These are the activations of a small neural network, seen along a few directions. Each row is one input.
Each table varies a few parts of the input and shows all the possible inputs, shuffled.
Descriptions start from the smaller parts, as in this example, which fits no table here: one of 4 places along a line, together with either a single point or (one of 2 separate values, together with one of 5 places around a ring) or one of 11 places along a line.
Shared parts are said once, and a part with two or three values counts as separate values.
In the rows, 128 means zero.

Other details of the inputs vary at random and push rows far along two fixed directions, the same in every table; ignore that.

A family of inputs:
x1: [138 131 129 126 152 129 123 125 114 142 149 135 148 134 124]
x2: [135 117 134 136 112 130 122 113 134 118 113 133 114 130 127]
x3: [176  96 184  73 123  95 109  90  51 163 146 105 216 120 156]
x4: [138 127 109 135 157 147 110 148 149 138 177 160 136 156 111]
x5: [145 125 110 127 159 148 103 152 146 144 177 159 150 147 112]
x6: [128 115 205 102  61  55 167  64  44 139  26  66 156  69 160]
x7: [135 121 136 137 114 135 119 118 132 128 108 132 113 128 121]
x8: [119 159  91 161 171 141 130 132 148 116 145 147 111 137 123]
x9: [117 123 128 146 105 124 139 118 135 117  95 127 103 124 119]
x10: [ 94 142 131 133 100 143 153 136 141 107  71  90  83 105 128]
x11: [111 126 150 138  88  97 158 113 121 125  71 113 110 106 126]
x12: [128 123 116 113 144 163 115 148 148 116 170 122 121 153 130]
x13: [139 124 128 124 149 133 121 129 123 145 159 142 148 142 124]
x14: [101 153 106 177 120 154 137 135 163 113  68 136  64 112 102]
x15: [130 122 127 134 116 136 123 130 130 133 104 128 127 118 115]
x16: [ 90 157 105 183 103 131 154 121 170  93  47 130  44 106 114]
x17: [159  89 185  78  95  78 134  89  65 152 121 103 192 113 157]
x18: [149 131 121 123 165 141 110 136 120 146 166 144 161 135 120]
x19: [130 120 114 111 144 160 115 145 150 108 177 126 121 156 135]
x20: [ 81 168  80 191 135 139 155 148 189 100  91 151  50 126 103]
x21: [172 103 142  89 156 129  96 128 100 162 192 141 201 141 135]
x22: [ 94 135 153 118  81 101 156 136 111 130  66  90 109  91 139]
x23: [101 143 115 127 117 120 139 150 143 114 130 122 104 127 137]
x24: [134 119 112 106 142 155 115 145 151 106 172 123 126 153 143]
x25: [168 100 118 109 158 154  83 138 131 145 205 159 169 167 122]
x26: [ 86 166  95 180 133 127 164 130 166 106  82 138  66 116 114]
x27: [128 127 113 110 144 138 113 160 139 127 195 142 137 156 134]
x28: [151 133 122 120 170 142 106 130 111 147 169 141 170 136 127]
x29: [138 112 184  98  80  62 155  82  70 137  64  85 163  82 158]
x30: [128 133  87 153 148 149 114 142 170 112 154 159 106 150 117]
x31: [148 120 137 116 145 117 122 117 106 137 158 133 161 135 133]
x32: [104 136 132 122 110 122 138 148 128 129 126 116 112 125 132]
Description of these inputs: one of 4 places along a line, together with either one of 2 separate values or one of 6 places along a line.
Question: Changing only the place on the line of 4 turns x14 into x16. The same change can be made to x21. Which row results?
Answer: x26
Question: Change only the place on the line of 6 in x6. List by row number the other rows that result.
Answer: x2, x9, x11, x17, x31
Question: Change only the choice among 2 separate values in x19. List by row number the other rows that result.
Answer: x27
Question: A walk changes only the place on the line of 6. It starts at x3 and steps to x1. List the rest of the walk in order.
Answer: x13, x4, x25, x7

A family of inputs:
x33: [107 118 111 110 114 133 142 133 159  90 153 107  95 145 150]
x34: [ 58 195  81 181 141 180 159 162 191  83 104 124  10 133 112]
x35: [121 112 111  98 112 132 124 154 156 108 191 144 123 164 144]
x36: [122 124 211 112  71  74 184  82  63 143   9  50 150  55 135]
x37: [189  69 138 103 125 144  64 127 144 147 163 166 168 161 112]
x38: [157 120 107 135 185 137  94 133 114 160 223 179 174 169 108]
x39: [165 125 109 136 200 149  97 120 108 146 217 164 180 176 120]
x40: [ 73 173  72 172 157 179 131 195 197 102 156 161  42 159 105]
x41: [ 81 157 147 166 101 111 186 132 128 138  24 109  91  80 105]
x42: [230  40 171  61 112 137  60  87  89 149 176 127 219 152 149]
x43: [203  93 174  75 141  75  96  71  64 152 185 134 239 128 184]
x44: [ 73 161 135 146  74 112 163 144 122 131  20  81  87  76 114]
x45: [ 90 179  48 178 198 206 117 186 187 106 161 142  74 138 101]
x46: [124 127 177 118  59  20 177  66  69 140  11 104 139  56 152]
Question: Changing only one part turns x37 into x42. The same change can be made to x35. Which row results?
Answer: x33
Question: Describe the family of inputs behind these rows.
Answer: one of 2 separate values, together with either a single point or one of 6 places along a line

A family of inputs:
x47: [123 166  50 196 200 199  98 173 210 115 172 196  79 165  76]
x48: [153 123 124 117 177 176  90 149 118 153 206 149 162 163 113]
x49: [183 111 104 147 179 145  84 105 132 140 184 179 173 161 110]
x50: [111 128 140 131  89 125 133 136 122 136  69 105 114 101 117]
x51: [ 83 122 141 122  42 106 168 124 154  72  49  77  47 105 153]
x52: [115 149 105 181 141 155 129 143 165 127 107 164  82 129  87]
x53: [ 95 133 157 113  72  82 163 123  97 128  56  80 117  80 144]
x54: [207  76 173  46 142  89  79 111  68 163 218 132 249 140 166]
x55: [ 90 116 144 123  40 119 160 124 155  78  40  77  52 102 149]
x56: [174  83 192  35 111  86 115 109  52 159 165  82 229 114 173]
x57: [113 135 153 150 100  58 179  78  90 122  57 115 127  97 142]
x58: [190  68 199  39 105 108 100 104  59 170 145  88 233 116 155]
x59: [ 96 185  49 178 213 214 116 184 189 112 187 164  76 163  98]
x60: [ 64 177 111 160 129 121 187 146 148 106  88 105  73 110 122]
x61: [108 147 136 179  95  93 171  74 117 112  13 117  92  80 122]
x62: [146 133 110 120 174 121 114 148 135 134 212 162 164 158 134]
x63: [124 128 104 139 147 166 106 164 153 144 163 157 118 150 100]
x64: [104 148  95 130 154 132 133 167 146 126 185 140 127 149 129]
x65: [ 94 109 159  91  41  85 170 115 125  86  72  73  88 114 168]
x66: [148 118 104 101 159 160  89 165 136 143 204 147 162 152 131]
x67: [129 159  46 221 210 187 109 140 197 117 176 216  80 175  69]
x68: [156 111 120 110 172 172  97 152 136 151 204 151 164 161 109]
x69: [197  78 182  75 120  60 110  62  49 155 147 124 229 118 166]
x70: [123 148 100 150 170 117 133 135 144 133 175 165 129 154 130]
x71: [113 151 120 146 145 164 127 141 131 129 110 117 108 124 109]
x72: [101 113 106 145  96 167 123 152 192  86 125 131  53 156 115]
x73: [181  56 150  57 103 148  68 135 137 120 201 120 167 170 156]
x74: [105 144 145 173  81 102 159  90 123 130   7 113  83  82 112]
x75: [149 123 110 100 176 169 102 154 137 139 201 138 163 152 130]
x76: [ 84 165 138 134 123 108 170 130 105 121 102  93 111 112 140]
x77: [112 159  92 175 151 146 134 128 163 124 108 157  90 127 111]
x78: [170  96 194  41 119  90 110 105  36 160 167  80 226 116 175]
x79: [ 89 158 138 166  92  81 176  97 120 120  25 110  80  81 131]
x80: [128 118 174 141  72  88 152  82  92 150  32 113 121  87 121]
x81: [124 145 115 149 136 139 127 134 146 122 108 142 111 116 118]
Question: Describe the family of inputs behind these rows.
Answer: one of 5 places along a line, together with either a single point or one of 6 places along a line
Question: List by row number the other rows that have the place on the line of 5 in common with x78.
Answer: x51, x53, x54, x56, x69, x79
Question: A walk changes only the place on the line of 6. It starts at x67 and steps to x80. List the rest of the walk in order.
Answer: x52, x63, x68, x48
